A small network was trained on invented records. Each row is its activation on one of them, seen along a few directions.
Each row is followed by the record's values for the fields ROLUG, SIG, MAVA, PARAZ.
A field that a record lacks is left out.
Other fields move the rows too, some of them a lot.
In the rows, 500 means zero.
Random noise pushes rows far along 14 fixed directions. That doesn't count. These rows show it; they differ only by the noise:
[622 754 529 306 590 405 630 794 484 477 248 460 455 559 580 715 661 575
 398 406 397 499 506 643 625 524 520]
[490 375 460 331 479 661 545 385 378 417 646 484 615 526 654 381 450 494
 416 441 502 611 552 465 492 692 322]
[602 595 306 540 332 450 402 502 530 477 555 521 580 468 396 590 302 491
 619 522 586 540 491 630 633 666 448]
[471 601 476 552 603 513 391 341 481 515 580 337 684 464 423 473 449 552
 570 522 422 650 501 453 409 490 524]
[530 536 275 602 406 476 371 572 541 467 466 597 405 599 512 482 342 652
 661 485 638 546 538 583 557 549 627]
[616 453 438 627 497 574 435 543 510 413 405 543 332 662 479 465 504 500
 408 453 455 589 518 540 486 610 495]
[421 447 604 509 569 480 479 495 515 258 571 682 406 488 561 526 412 577
 438 462 465 491 366 555 438 628 434]
[508 603 539 508 633 517 506 353 381 583 491 671 497 399 507 451 658 378
 576 423 430 523 380 462 443 300 544]
[567 660 332 474 513 527 553 524 481 576 618 316 607 298 411 576 491 393
 632 392 546 579 631 412 622 477 418]
[460 632 498 438 480 583 442 521 438 567 435 690 442 666 592 558 558 435
 525 294 483 688 298 337 418 598 422]
[492 352 558 562 511 547 495 559 482 587 495 405 495 525 559 434 571 473
 400 503 531 476 640 503 484 393 539]
[557 527 637 381 492 544 470 630 507 402 492 519 451 427 465 607 411 657
 564 404 542 535 261 383 367 537 707]
[286 452 269 606 639 457 566 585 463 391 596 493 439 505 727 283 554 676
 407 457 401 410 691 449 500 444 345]
[459 487 530 537 574 571 498 370 500 461 564 569 628 467 575 583 504 418
 502 443 495 568 464 576 555 353 387]
[403 395 711 352 465 499 460 443 542 508 441 587 470 563 607 526 393 479
 533 508 708 597 748 657 522 682 511]
[434 396 663 531 549 496 489 584 625 434 369 389 490 498 541 539 465 638
 404 522 493 486 662 549 439 440 564]

[402 455 364 539 465 501 495 461 516 509 515 430 520 557 566 370 473 571
 493 537 473 492 620 400 465 539 413]
ROLUG is goz, SIG is nifo, MAVA is geb, PARAZ is neki
[262 407 533 621 630 431 458 311 569 243 623 617 505 389 557 377 360 642
 487 567 405 444 537 531 388 533 373]
ROLUG is fonof, SIG is gopog, MAVA is geb, PARAZ is neki
[573 596 326 348 574 604 710 643 428 482 502 466 356 370 499 427 624 581
 578 334 468 455 451 216 489 424 560]
SIG is kitov, MAVA is likad, PARAZ is fidek
[367 670 575 360 671 479 506 386 552 369 411 548 609 463 550 561 425 686
 584 446 416 647 511 523 419 543 481]
ROLUG is fonof, SIG is miv, MAVA is geb, PARAZ is fesav
[448 554 456 516 535 514 454 395 664 363 527 347 682 439 426 611 282 673
 616 555 528 603 579 557 531 494 503]
SIG is kitov, MAVA is likad, PARAZ is fidek
[540 634 488 581 597 315 444 497 398 535 424 577 404 486 396 350 612 525
 463 602 310 408 420 559 393 554 598]
ROLUG is goz, SIG is nat, MAVA is geb, PARAZ is pugiz
[621 456 411 292 361 503 546 624 440 340 447 630 500 490 620 512 381 733
 509 514 522 387 315 602 517 588 624]
SIG is ses, MAVA is likad, PARAZ is fidek
[485 464 601 335 454 572 524 390 432 430 470 677 469 634 569 480 484 461
 420 466 424 586 319 401 380 758 363]
ROLUG is goz, SIG is kitov, MAVA is likad, PARAZ is neki
[551 536 457 656 633 589 450 384 488 546 521 392 506 651 454 520 603 349
 458 462 438 684 567 482 518 457 417]
ROLUG is fonof, SIG is ses, MAVA is geb, PARAZ is neki
[618 553 403 489 475 554 478 466 590 327 427 466 475 407 406 568 331 626
 620 456 483 582 480 431 456 579 552]
ROLUG is fonof, SIG is nat, MAVA is geb, PARAZ is neki
[457 451 553 423 435 476 420 619 522 572 423 464 409 604 546 471 416 661
 590 506 640 545 566 410 383 593 723]
ROLUG is fonof, SIG is nifo, MAVA is geb, PARAZ is neki
[343 545 652 557 475 381 356 510 584 652 637 390 664 502 444 688 384 443
 606 551 672 563 522 538 514 494 531]
ROLUG is fonof, SIG is ses, MAVA is geb, PARAZ is neki
[707 588 452 319 411 630 506 455 439 469 285 430 596 634 510 512 508 510
 380 440 334 691 486 498 466 754 395]
ROLUG is fonof, SIG is miv, MAVA is geb, PARAZ is neki
[551 729 455 328 682 269 556 583 307 455 705 467 533 459 456 501 546 554
 517 601 474 448 458 728 622 722 550]
ROLUG is fonof, SIG is ses, MAVA is geb, PARAZ is fesav
[405 558 660 552 629 351 498 575 496 510 389 469 565 483 537 503 645 609
 323 576 272 363 396 540 379 344 531]
ROLUG is fonof, SIG is ses, MAVA is geb, PARAZ is neki
[493 528 530 536 511 493 558 627 604 452 485 386 374 392 463 614 496 416
 513 396 536 519 661 402 540 540 435]
ROLUG is goz, SIG is kitov, MAVA is likad, PARAZ is neki
[691 486 531 369 603 488 627 617 394 369 554 605 338 441 503 575 544 494
 516 487 590 421 448 700 642 514 650]
ROLUG is fonof, SIG is ses, MAVA is likad, PARAZ is neki
[495 447 418 576 470 605 513 419 574 495 474 552 545 448 571 552 459 417
 582 421 618 554 687 599 652 320 420]
ROLUG is fonof, SIG is miv, MAVA is geb, PARAZ is neki
[551 294 462 469 570 663 493 452 425 299 795 523 508 522 566 434 363 672
 585 517 686 516 347 572 532 429 697]
ROLUG is goz, SIG is ses, MAVA is geb, PARAZ is pugiz
[526 422 345 605 422 509 496 595 532 426 538 381 415 469 447 394 434 572
 439 503 435 443 540 330 432 619 441]
ROLUG is goz, SIG is nat, MAVA is geb, PARAZ is neki
[729 420 366 503 470 569 599 650 534 319 644 270 650 410 446 694 388 508
 371 507 477 472 471 629 691 532 378]
SIG is nat, MAVA is geb, PARAZ is fidek
[376 696 508 362 517 337 533 604 473 620 332 629 555 636 607 551 588 591
 465 514 409 474 430 544 494 544 453]
ROLUG is fonof, SIG is kitov, MAVA is likad, PARAZ is fesav
[458 578 481 609 607 393 478 689 602 498 333 481 211 699 487 528 541 555
 500 472 556 568 754 561 535 626 566]
ROLUG is goz, SIG is miv, MAVA is geb, PARAZ is pugiz
[479 388 637 515 557 529 489 515 418 542 732 510 443 554 470 497 544 382
 465 505 607 501 369 456 477 530 542]
ROLUG is goz, SIG is ses, MAVA is geb, PARAZ is pugiz
[593 797 414 592 778 280 545 806 392 551 620 237 412 472 361 624 699 521
 502 491 368 450 397 478 543 433 666]
ROLUG is goz, SIG is kitov, MAVA is likad, PARAZ is neki
[548 460 467 428 530 585 560 625 467 393 456 449 531 592 603 539 517 685
 388 443 367 503 280 381 402 465 527]
ROLUG is goz, SIG is kitov, MAVA is likad, PARAZ is neki
[304 544 553 496 370 342 500 731 637 554 349 500 536 394 557 583 444 632
 437 466 423 352 495 348 390 503 404]
ROLUG is fonof, SIG is nat, MAVA is geb, PARAZ is neki
[311 502 438 379 433 566 458 423 389 524 559 651 561 652 744 366 489 542
 492 394 488 606 405 343 393 656 340]
ROLUG is goz, SIG is miv, MAVA is geb, PARAZ is neki
[572 444 538 416 521 534 550 739 532 460 449 252 446 619 551 553 514 651
 392 493 531 517 592 460 497 572 607]
SIG is nat, MAVA is geb, PARAZ is luta
[497 488 584 363 505 613 468 441 367 516 517 582 456 570 587 419 535 462
 481 366 470 657 379 304 322 674 491]
ROLUG is fonof, SIG is miv, MAVA is geb, PARAZ is neki
[496 179 509 597 515 595 497 473 413 626 648 385 531 552 559 277 554 477
 405 604 603 431 671 530 489 343 603]
ROLUG is fonof, SIG is gopog, MAVA is geb, PARAZ is fesav
[469 537 485 786 464 350 380 488 645 551 258 677 420 578 400 523 498 445
 444 591 431 439 631 756 562 438 435]
ROLUG is fonof, SIG is ses, MAVA is geb, PARAZ is fesav
[216 559 476 519 704 340 537 516 371 571 660 565 504 367 616 275 633 664
 551 518 387 326 380 290 304 293 585]
ROLUG is goz, SIG is gopog, MAVA is geb, PARAZ is pugiz
[494 502 530 490 637 566 532 319 566 470 310 473 673 637 617 590 554 515
 425 530 379 626 602 634 526 341 392]
SIG is nat, MAVA is geb, PARAZ is fidek

Here are new rows. What are their fields?
[354 421 504 698 473 498 417 349 536 677 422 545 520 525 524 361 569 331
 448 510 450 521 711 449 437 413 337]
ROLUG is fonof, SIG is nat, MAVA is geb, PARAZ is neki
[404 583 537 490 539 419 488 477 476 727 461 475 493 511 472 423 595 372
 540 517 586 540 798 570 567 531 475]
ROLUG is fonof, SIG is ses, MAVA is geb, PARAZ is fesav
[412 413 540 534 454 485 587 561 589 475 639 339 489 327 401 539 441 425
 446 485 478 411 537 250 443 583 322]
ROLUG is goz, SIG is kitov, MAVA is likad, PARAZ is neki
[474 339 278 546 557 700 498 595 454 447 542 428 595 845 809 429 528 753
 411 456 549 585 483 565 577 277 555]
ROLUG is goz, SIG is ses, MAVA is geb, PARAZ is pugiz
[471 463 415 534 598 523 505 520 447 453 712 425 528 484 595 523 473 459
 530 437 579 572 587 513 576 501 436]
ROLUG is fonof, SIG is nat, MAVA is geb, PARAZ is neki
[574 446 532 550 652 693 470 291 502 411 476 524 572 672 580 572 536 464
 505 458 498 701 459 601 536 319 512]
ROLUG is fonof, SIG is nat, MAVA is geb, PARAZ is neki
[496 454 602 525 421 485 312 525 412 594 609 526 686 811 546 575 449 486
 368 576 531 611 266 693 501 643 504]
ROLUG is fonof, SIG is miv, MAVA is geb, PARAZ is fesav
[505 570 451 346 678 671 699 317 427 376 529 373 626 289 580 389 663 513
 462 395 293 519 524 323 473 308 381]
SIG is kitov, MAVA is likad, PARAZ is fidek
[430 471 496 592 569 490 413 383 413 367 731 439 532 410 433 314 442 549
 433 535 344 507 371 369 317 665 430]
ROLUG is goz, SIG is ses, MAVA is geb, PARAZ is neki
[429 353 591 357 338 623 519 533 570 641 507 345 734 548 582 624 398 523
 486 476 615 559 480 333 449 457 461]
SIG is kitov, MAVA is likad, PARAZ is fidek
[568 270 596 505 450 573 539 355 538 446 526 382 580 419 459 455 432 435
 417 633 532 444 674 611 534 491 464]
ROLUG is goz, SIG is kitov, MAVA is likad, PARAZ is neki
[417 329 645 528 450 512 532 502 660 451 353 498 438 430 476 493 424 563
 434 527 479 425 604 408 372 489 480]
SIG is kitov, MAVA is likad, PARAZ is fidek
[570 650 539 494 578 481 513 506 517 580 318 374 534 554 412 546 614 489
 456 516 376 573 552 515 492 469 533]
ROLUG is goz, SIG is kitov, MAVA is likad, PARAZ is neki
[568 389 357 664 474 660 505 494 619 307 514 327 500 513 430 478 410 574
 385 473 400 546 563 413 505 521 357]
ROLUG is fonof, SIG is ses, MAVA is geb, PARAZ is neki
[563 298 727 512 536 509 428 467 374 451 633 560 408 631 534 448 527 364
 331 565 530 524 428 629 441 692 526]
ROLUG is goz, SIG is nat, MAVA is geb, PARAZ is neki
[616 465 614 395 329 477 519 482 507 624 245 471 526 481 420 456 546 421
 377 589 405 440 599 518 445 621 474]
ROLUG is fonof, SIG is nifo, MAVA is geb, PARAZ is neki
[505 373 386 586 444 552 525 667 524 637 447 407 558 556 617 489 543 539
 446 480 590 448 692 572 615 261 537]
ROLUG is fonof, SIG is miv, MAVA is geb, PARAZ is fesav
